Each row below holds a small network's activations on one input, seen along a few directions.
In each table, some parts of the input vary, and every possible input appears once, in random order.
A made-up example of a description, with smaller parts first: values(3) and (point or line(9) or (line(4) and ring(5))).
Shared parts are said once, and a part with two or three values counts as separate values.

Other details of the inputs shift rows strongly along two fixed directions, in all tables alike. That doesn't count.

A family of inputs:
r1: [ 1.15 -0.84  0.09 -0.14  0.01 -0.88 -0.57  0.03 -0.24  1.25  0.62 -0.48]
r2: [-0.27  0.06  0.63 -0.44  0.22 -2.10  0.05 -0.44 -0.55 -0.19  0.11 -0.14]
r3: [ 0.48 -0.62  0.46 -1.02 -0.06 -0.64 -1.23  0.08 -0.65  1.20  0.50 -0.08]
r4: [ 0.10 -0.41 -0.46  0.33  1.14 -0.23 -0.43 -0.22  0.27  1.10  0.57 -0.47]
r5: [-0.22 -0.75 -0.32 -0.39  1.11 -0.95 -0.94  0.46 -0.42  0.85  0.64 -0.47]
r6: [ 0.16 -0.96  0.27 -0.36  0.57 -1.12 -0.80  0.63 -0.53  1.06  0.87 -0.30]
r7: [-1.11  4.71  0.10  2.03  2.70  8.08  5.70 -4.52  0.68  0.15  0.83  3.81]
r8: [ 0.89 -0.67  0.32 -0.58 -0.17 -0.74 -1.09 -0.35 -0.01  1.46  0.47 -0.46]
r9: [ 0.29 -0.12  0.51 -0.09  0.23 -2.02  0.04 -0.80  0.18 -0.48  0.41 -0.56]
r10: [-0.42 -1.24 -0.23 -0.35 -0.49 -1.00 -0.31 -0.36 -0.93  0.38  1.23 -0.43]
r11: [-1.26  1.23 -3.04  1.55 -4.92  4.99 -1.23  7.74  2.22 -5.48 -5.85 -0.25]
r12: [-0.72  4.79 -0.07  2.47  2.75  9.32  4.77 -3.63 -0.75  1.66  1.34  4.71]
r13: [ 0.02 -1.32 -0.35  0.12 -0.67 -1.02 -0.22 -0.76 -0.30  0.58  1.10 -0.82]
r14: [ 0.54 -0.88  0.08  0.21  0.34 -0.84 -0.59  0.26  0.17  1.18  0.63 -0.58]
r15: [-0.20  0.03  0.70 -0.53  0.39 -1.97 -0.01 -0.44 -0.38 -0.60  0.55 -0.27]
r16: [-0.18 -0.51  0.65 -1.36  0.51 -1.63  0.45 -0.45 -0.05 -0.52  0.48 -0.46]
r17: [-0.50  1.43 -1.73  1.80 -5.58  2.84 -0.43  6.10  2.02 -5.94 -6.23 -1.03]
r18: [-0.15 -0.28  0.76 -0.86  0.51 -1.78  0.10 -0.48 -0.16 -0.79  0.68 -0.35]
r19: [ 0.05 -0.21  0.41  0.05 -0.01 -2.21  0.21 -0.86 -0.09  0.41 -0.45 -0.23]
r20: [ 0.04 -0.88 -0.76 -0.11  0.85 -1.14 -0.93  0.13  0.70  1.03  0.71 -0.28]
r21: [ 0.52 -1.01  0.49 -0.98  0.13 -0.47 -1.49 -0.22 -0.79  0.95  0.34  0.08]
r22: [-0.44 -0.07  0.60 -0.41  0.14 -2.17  0.15 -0.48 -0.65  0.28 -0.32  0.04]
r23: [ 0.33 -0.42  0.56 -0.42  0.34 -1.80  0.15 -0.82  0.40 -0.69  0.53 -0.64]
r24: [ 0.91 -1.05  0.33 -0.52 -0.04 -0.53 -1.36 -0.57 -0.14  1.15  0.26 -0.32]
Description of these inputs: values(2) and (point or line(5) or line(6)).
The inputs of r2 and r17 match in every part but the values(2) part. If r3 is changed in the same way as r2 into r17, which row does it become?
Answer: r8
Which other rows does r15 become when the line(5) part takes its other values? List them by row number.
Answer: r2, r16, r18, r22

A family of inputs:
r25: [ 0.44  0.94  0.25  0.45  0.19  0.98  0.39 -1.57  0.22  0.88  0.07  0.74]
r26: [-0.20  0.23  0.28  0.59 -0.27  0.65  1.56 -2.22 -0.36 -0.35  0.54  0.44]
r27: [-0.58  1.16 -0.42  1.02  1.42 -0.13  1.79 -1.48  1.07 -0.37  0.35  0.05]
r28: [-0.20  0.15  0.08  0.07  1.69  1.29 -0.24 -0.71 -0.73  1.29  1.46  0.88]
r29: [-0.01  1.15  1.27 -0.57  1.26  0.74  1.44 -1.71 -0.67  0.09  0.49  1.17]
r30: [-1.09  1.35 -0.24  0.33  1.97 -0.22  1.72 -0.82  0.38 -0.79  0.47  0.67]
r31: [-0.20  1.06  0.63 -0.22  0.84  0.82  0.27 -1.01 -0.48  0.52  0.20  1.45]
r32: [ 0.52  0.00 -0.23  0.69  1.12  1.30 -0.09 -1.31 -0.12  1.77  1.45  0.21]
r33: [-0.35  0.63  0.30  0.22  1.05  1.10  0.33 -0.34 -0.80  1.40  0.22  1.24]
r34: [ 1.73 -4.54  0.27 -1.96 -1.61 -8.04 -4.39  2.39 -0.37  1.41 -0.16 -3.76]
r35: [ 0.46 -0.30 -0.74  0.62  0.57  1.80  0.38 -0.47  0.38  1.51  1.33  0.61]
r36: [ 1.74 -3.65  1.04 -2.29 -2.14 -7.25 -3.19  1.81  0.14 -0.69 -0.84 -3.60]
r37: [-1.39  0.86 -3.25  1.27 -6.11  6.40 -1.50  8.75  2.20 -6.10 -6.66 -0.82]
r38: [-0.86  0.96  0.78 -0.22  0.02  0.57  1.52 -1.31 -0.87 -0.56  1.08  0.72]
The inputs of r33 and r34 match in every part but one. If r37 is changed in the same way as r33 into r34, which row does it become?
Answer: r35
Describe the family of inputs behind these rows.
Answer: values(2) and (point or line(6))

A family of inputs:
r39: [ 0.31  0.91  0.41 -0.17 -1.27  1.72 -0.08  1.32  0.20 -1.44 -2.19  0.09]
r40: [ 0.35  1.05  0.91 -0.44  1.93 -0.18  0.21 -1.44 -0.14  1.11  0.76  1.02]
r41: [ 0.06  0.44  0.20  0.21  2.03 -0.22  1.38 -0.91 -0.09  1.14  1.48  0.24]
r42: [-1.15  0.20 -1.43  0.51 -1.06  1.14  0.18  1.57  1.25 -1.73 -1.69 -0.13]
r43: [-0.24  0.54  0.89 -0.58  1.04 -0.06  0.44 -2.15 -1.17  1.25  0.37  0.96]
r44: [-0.94  0.53 -1.11  0.93 -1.01  0.88  0.58  2.36  0.36 -1.43 -1.49 -0.14]
r45: [ 0.97  0.58  1.13 -0.16  0.54 -0.05  0.85 -2.25 -0.22  1.30  0.81  0.64]
r46: [ 0.49 -0.05  0.49 -0.44  0.60  0.30  0.97 -2.41  0.15  0.68  1.64  0.30]
r47: [-0.72  0.17 -1.19  1.14 -1.64  1.27  0.00  0.99  1.00 -1.88 -1.48 -0.49]
r48: [-0.94  0.09 -0.63 -0.27 -1.67  1.71 -0.17  1.17  0.13 -2.07 -1.64 -0.04]
r49: [ 1.36 -1.13 -0.61  0.13  1.53  2.26 -1.44 -0.41 -0.53  3.71  1.85  0.73]
r50: [-0.36  0.39 -1.03  0.36 -0.65  1.51  0.36  1.61  1.69 -1.79 -1.45 -0.37]
r51: [ 0.15  1.03 -0.39  0.67 -0.74  1.13  0.26  1.76  1.29 -1.14 -2.34  0.02]
r52: [-0.18  0.95 -0.22  0.34 -0.56  1.48  0.11  2.47  0.28 -1.85 -0.92  0.19]
r53: [ 0.69 -3.42 -0.20 -2.36 -2.14 -5.74 -4.15  4.19  0.94 -2.31 -1.24 -3.27]
r54: [-0.33  0.26  0.11  1.05  1.13 -0.34  1.10 -1.63 -0.74  1.08  1.54  0.22]
r55: [ 0.24 -0.83 -0.82  0.21  1.06  2.05 -1.58 -0.51 -0.81  4.07  1.88  0.69]
r56: [ 1.04 -3.47  0.78 -1.29 -0.49 -7.81 -3.22  0.19 -0.45  1.21  0.35 -2.75]
r57: [-0.32  0.37 -0.43  0.76 -2.38  1.21  0.57  1.61 -0.26 -1.60 -1.09  0.02]
r58: [-0.29 -0.11  0.06 -0.28  0.29  0.05  0.89 -2.63 -0.35  0.79  1.48  0.59]
r59: [ 0.33 -3.40  0.61 -2.28  0.17 -7.58 -3.17  1.55 -1.23  0.61  1.46 -2.27]
r60: [-1.13  0.51 -1.04  0.01 -1.02  1.34 -0.44  1.61  0.65 -2.08 -1.37  0.33]
r61: [ 0.19  0.16  1.21 -0.48  1.43  0.36  0.98 -1.24 -1.08  0.76  1.58  0.46]
r62: [-0.42  0.95  0.49 -0.27  1.64 -0.42  0.16 -1.64 -0.63  1.21  0.59  1.34]
r63: [-0.01  0.70 -0.21  0.58 -2.48  1.08  0.08  0.95  0.19 -1.27 -2.16  0.29]
r64: [ 0.80  0.67  0.75  0.70  1.34 -0.27  0.67 -2.12  0.16  1.31  0.64  0.26]
r65: [ 0.02 -0.10  0.81 -0.96  1.39  0.58  0.59 -2.06 -0.26  0.50  1.37  0.35]
r66: [-0.44  0.62  0.17  0.28  1.64 -0.62  0.80 -1.75 -0.04  1.61  0.29  0.93]
r67: [ 0.43  0.52 -0.01  0.62 -1.98  1.60  0.76  1.68  0.20 -1.64 -0.88 -0.19]
r68: [-0.56  0.15  0.76 -0.32  1.12  0.09  0.91 -1.45 -1.56  0.88  1.43  0.76]
r69: [ 0.49  0.36  0.41  0.82  1.44 -0.10  1.21 -1.47 -0.34  0.96  1.67 -0.08]
r70: [ 0.09  0.37 -0.84  0.97 -1.24  1.62  0.19  1.03  1.41 -1.94 -1.27 -0.71]
Describe the family of inputs behind these rows.
Answer: values(2) and (point or (values(3) and ring(5)))
The inputs of r50 and r42 match in every part but the values(2) part. If r64 is changed in the same way as r50 into r42, which row does it become?
Answer: r56
Start at r53 and move only the ring(5) part, one step at a time. The first step leads to r65. Which rows follow, in order?
Answer: r46, r70, r50
Which other rows does r40 become when the values(2) part takes its other values? List them by row number.
Answer: r62
